These are the activations of a small neural network, seen along a few directions. Each row is one input.
In each table, some parts of the input vary, and every possible input appears once, in random order.
Descriptions start from the smaller parts, as in this example, which fits no table here: one of 6 places along a line, together with either a single point or one of 9 places around a ring or (one of 3 separate values, together with one of 5 places around a ring).
Shared parts are said once, and a part with two or three values counts as separate values.

A family of inputs:
x1: [ -2   9   9 -16   7 -10   7 -11 -19 -13   1   4   0  15 -15]
x2: [  6   1 -19   7   3  -3 -15 -17  35  13  26  -5 -10   4 -12]
x3: [ 15  -6  -7  26 -14  13 -20  23   3   6   1 -10  -7 -30  18]
x4: [  9 -31   1  10 -16  24   4  28 -24  -3 -11  13  13  -8  29]
x5: [  3  -6 -16   3   7  -1   3 -14  19   9  29   2   2  14 -10]
x6: [ -8 -10 -14  22 -11  15  15   1 -11  16  15  -2  -7 -20  -9]
x7: [  7  33   2   1   2 -18 -17 -12   7  -5  14 -15 -15  -6 -21]
x8: [-14   7   3 -17   8 -17   1 -13 -13 -15  -7   7 -17  15  -9]
x9: [-14 -29 -11   8 -12  22  21  -2 -21  12  -1  10  -4 -10  -3]
x10: [  7  23  32 -29  14 -12   3   4   3 -15 -28  -4  34  20   3]
x11: [ -3 -30  -4   9 -13  16  -3  26 -17  -2 -20  16  -6  -9  35]
x12: [ 14  45  25 -14  12 -21 -19   1  28  -7 -15 -25  16  -2  -2]
x13: [ -4  -2 -18  27 -15  13  -4  -3   6  21  13 -10 -20 -31 -12]
x14: [ 11  39  32 -17  15 -18  -1   5  11 -12 -12 -15  30   8  -2]
x15: [  4  26   6  -3   6 -17   1  -8 -10 -10  16  -7  -3   4 -19]
x16: [ -5  21  27 -29  15 -19  -4   2   8 -15 -35  -1  16  18   9]
x17: [ 13 -15   0  23 -14  18   1  30 -14   1   5   1   8 -20  19]
x18: [-25 -29 -16   7  -9  14  15  -5 -15  10 -10  15 -22 -10   4]
x19: [ -1 -22 -13  -9   7   5   9 -16  10   6  13  12   4  25  -5]
x20: [-13 -23 -18  -9   8  -2   3 -19  15   4   6  15 -12  23   1]
Q: What do these inputs look like to the network?
A: one of 4 places along a line, together with one of 5 places along a line
Q: Changing only the place on the line of 5 turns x1 into x9. The same change can be made to x15. Which row results?
A: x6
Q: Change only the place on the line of 5 in x16. List by row number the other rows that result.
A: x8, x11, x18, x20
Q: A walk changes only the place on the line of 4. It starts at x16 and steps to x10. List the rest of the walk in order.
A: x14, x12
Q: A walk changes only the place on the line of 4. It starts at x20 and steps to x19. List the rest of the walk in order.
A: x5, x2

A family of inputs:
x21: [ -9 -50 -25  20 -18  26  10   8 -23   7  12  24 -14  -8  14]
x22: [ 10  23  46 -27  10 -11  -2  29 -13 -26 -47  -4  38  10  27]
x23: [ 14  49  21 -24  16 -30 -20 -14  33  -9  -1 -16  13  19 -13]
x24: [ 10  61  22 -18  16 -34 -13 -18  14 -12   5 -22   8  10 -28]
x25: [ 22  41  45 -13   3 -12 -14  31  -2 -21 -37 -19  35  -9  20]
x26: [ -6 -36 -31  38 -21  31   9   7  -5  26  20   3 -16 -33   8]
x27: [-17 -46 -22  16 -21  27  15   4 -22  12   1  23 -21 -10   6]
x28: [  4 -31 -29  38 -19  28   4  16  -7  22  23   2 -13 -26   7]
x29: [ -9 -27 -23  34 -21  22   4  11  -7  19  13   4 -24 -31   3]
x30: [-15 -56 -30  20 -20  36  20   0 -20  19   9  22 -13 -13  11]
x31: [ 12  49  21 -22  20 -30 -19 -17  28 -10  -3 -22  16  14 -24]
x32: [ -7  40  22 -34  24 -34   5 -21   2 -18  -8  -4  10  31 -19]
x33: [ -5  30  21 -36  29 -30  -1 -20  18 -16 -15  -5  18  34 -16]
x34: [ -6 -52 -28  20 -18  32  17   9 -23  16  11  21  -9  -4  10]
x35: [ -4 -30 -29  33 -18  23  -4  10  -7  17   9   0 -27 -30  12]
x36: [ 18  51  25 -24  21 -30 -14 -17  25 -15   6 -25  12  14 -23]
x37: [-12 -50 -27  15 -17  27   7   3 -23  10  -2  19 -24 -10  14]
x38: [ -2  31  21 -36  25 -31  -4 -17  24 -14 -12  -1  15  38  -4]
x39: [  1 -30 -27  37 -19  22  -3  15  -7  14  23   6 -18 -29  11]
x40: [  1  32  25 -38  30 -31   3 -20  14 -21  -6  -8  14  35 -15]
Q: What do these inputs look like to the network?
A: one of 2 separate values, together with either a single point or one of 4 places along a line or one of 5 places around a ring
Q: Changing only the choice among 2 separate values turns x22 into x25. The same change can be made to x40. Which row results?
A: x36
Q: Change only the choice among 2 separate values in x24. List by row number the other rows that result.
A: x32

A family of inputs:
x41: [  2 -43 -23  30 -22  30   2  18 -21  10   9  16 -13 -20  17]
x42: [  6  18  17 -10   4 -11 -11   8   7 -11 -11  -6   8   3   5]
x43: [ -5 -40 -28  32 -19  30  10  10  -6  24  15   4 -17 -24   5]
x44: [-10 -49 -31  25 -19  26   8   8 -23  10  11  17 -24 -14  13]
x45: [ -6 -46 -27  27 -18  29   9  12 -25  11  10  15 -19 -21  17]
x46: [  1  19  17 -15  10 -13  -4   0   6 -10 -13  -8   4   4   2]
x47: [ -1  24  10 -12   7 -14  -5  -7   1  -4  -7  -5   3   7 -10]
x48: [ -2 -44 -33  31 -17  28   3  10 -11  18  20  10 -24 -18  11]
x49: [  0  14   7  -9   8 -11  -3  -6  13  -2  -3  -4   8  11   0]
x50: [  5  28   9  -7   4 -15  -7  -9   7  -4  -1 -10   1   2 -10]
x51: [-15 -45 -26  26 -21  29  14   7 -18  17   7  12 -16 -21   7]
x52: [ -3 -38 -18  31 -23  32   9  17 -16  17   5  11  -6 -26  11]
x53: [-10 -41 -22  28 -19  32  16  10 -20  18   5  11 -10 -27  11]
x54: [  7  20   6  -6  12 -14  -3  -6  10  -6   9  -9   8   7 -13]
x55: [ -3  15  10 -12   8 -14  -7  -5   8  -6  -9  -1  -1   7  -3]
x56: [ -1  19  12 -13   7 -12  -4  -7  -2  -8 -12  -7   2   8 -10]
x57: [  2   6   8 -16   7  -7   1 -10   4  -7  -5   0   7  14  -8]
x58: [  5  14  14 -18  10  -9   2  -6   3  -8  -6  -5  13  11  -3]
x59: [  0  18   9  -9   6 -14 -10  -6  14  -6  -3  -6  -2   3  -2]
x60: [ 10  27  17  -9   3 -12  -9   5   0  -9  -9 -10  11   2  -2]
x61: [-10 -45 -32  25 -20  26   6   8 -20  15  14  20 -24 -14  12]
x62: [ 3  8  2 -6 10 -6 -5 -3 15  0 -3 -6 10  9  0]
x63: [ -2  11  11 -13   7 -11  -5  -4   7  -9 -13  -2  -2   7  -3]
x64: [-15 -40 -27  26 -21  29  12   7 -15  21   9  15 -16 -21   6]
x65: [ 10  12  15 -13   5  -7  -4   2   4  -8  -3  -4  16  10   0]
x66: [  4  13   7 -12   6  -9  -3 -12  11  -3   5  -4   7  11  -7]
x67: [  6  14  14 -10   6  -8  -5   8   7  -7 -11  -3  17  10   9]
x68: [  2  10   8 -16   8  -9  -1 -10   5  -3  -1   1   8  15  -8]
x69: [ -1  17  13 -14  12 -15   3  -7   1 -12  -3  -3   6  14 -12]
x70: [  4  26  11  -9   9 -18  -1  -9   9  -8   8  -7   6   9 -11]
x71: [ -9 -36 -26  30 -24  30  11   6  -7  21  13  11 -18 -26   6]
x72: [  9  25  19 -11   8 -16  -3   4   2 -13   0  -7  15   9  -5]
x73: [ -1  22  12 -14  12 -17   1  -7   3  -8   2  -2   7  14 -12]
x74: [  2  15  13 -14  11 -10   2   1   7  -6 -13  -5  14  10   6]
x75: [  8  22   4  -4   6 -11  -9  -5   9  -2  -1 -13   3   0 -10]
x76: [ -2  11   7 -12   9 -11   0  -4   9  -2  -9   2   9  14   0]
x77: [ 8  7  3 -9  9 -5 -4 -9 12 -1  5 -6  9  9 -8]
x78: [ -1   7   7 -12   8  -9   2  -4   8  -6 -13   0   7  13   0]
x79: [ -5 -41 -32  30 -22  27   5   6 -13  15  19  16 -25 -19  12]
x80: [  3  13   5  -5   9 -10 -12  -3  15  -4  -2  -8   0   0  -3]
x81: [  3  26  19 -16  15 -17   4  -3   0 -12  -3  -8  11  11  -7]
x82: [  3  27  17 -14  10 -13  -2  -2  -1  -9 -12 -12   8   4  -5]
Q: What do these inputs look like to the network?
A: one of 6 places along a line, together with either one of 2 separate values or one of 5 places around a ring
Q: Changing only the place on the line of 6 turns x70 into x72. The same change can be made to x79. Which row results?
A: x41
Q: Changing only the place on the line of 6 turns x58 into x65. The same change can be made to x53. Which row results?
A: x52
Q: Change only the place on the ring of 5 in x55. List by row number the other rows that result.
A: x47, x68, x73, x76
Q: Change only the place on the ring of 5 in x81. List by row number the other rows that result.
A: x46, x58, x74, x82

A family of inputs:
x83: [ -7 -30 -39  11  -1  10   8 -29  16  21  42  11 -19  12 -20]
x84: [  1  57  21 -33  28 -41  -2 -34  23 -13   9 -17  10  30 -39]
x85: [ -7 -21  13 -18   4   9  18  10 -12  -7 -27  15  22  16  19]
x86: [ 16  17  19  -6   3  -8 -23  18  16 -10 -21 -10  13  -2  20]
x87: [-25 -23 -26   3  -4   4   9 -24  -6  10   8  13 -34   1 -15]
x88: [  8 -12  16   8 -12  20   4  35 -13   0 -28   1  25 -18  31]
x89: [ -8 -17   4  -9  -1   5  17   5 -35 -12 -10  17   2  11   5]
x90: [ 18  61  23  -8  13 -27 -17  -8  20  -8   6 -32  11  -5 -24]
x91: [  9 -22 -35  38 -14  21  -5   0  15  25  41  -4 -15 -22  -5]
x92: [ -1  13  16 -31  20 -21  -7  -8  17 -16 -17   4  12  32   8]
x93: [-10 -14 -22  29 -18  14  -3   4  -7  15   7  -2 -31 -32   1]
x94: [  7  -9   9  16 -18  16   4  31 -34  -6 -10   3   4 -23  19]
Q: What do these inputs look like to the network?
A: one of 2 separate values, together with one of 6 places along a line
Q: Change only the choice among 2 separate values in x93. List by row number the other rows that result.
A: x87
Q: Change only the place on the line of 6 in x89. List by row number the other rows that result.
A: x83, x84, x85, x87, x92
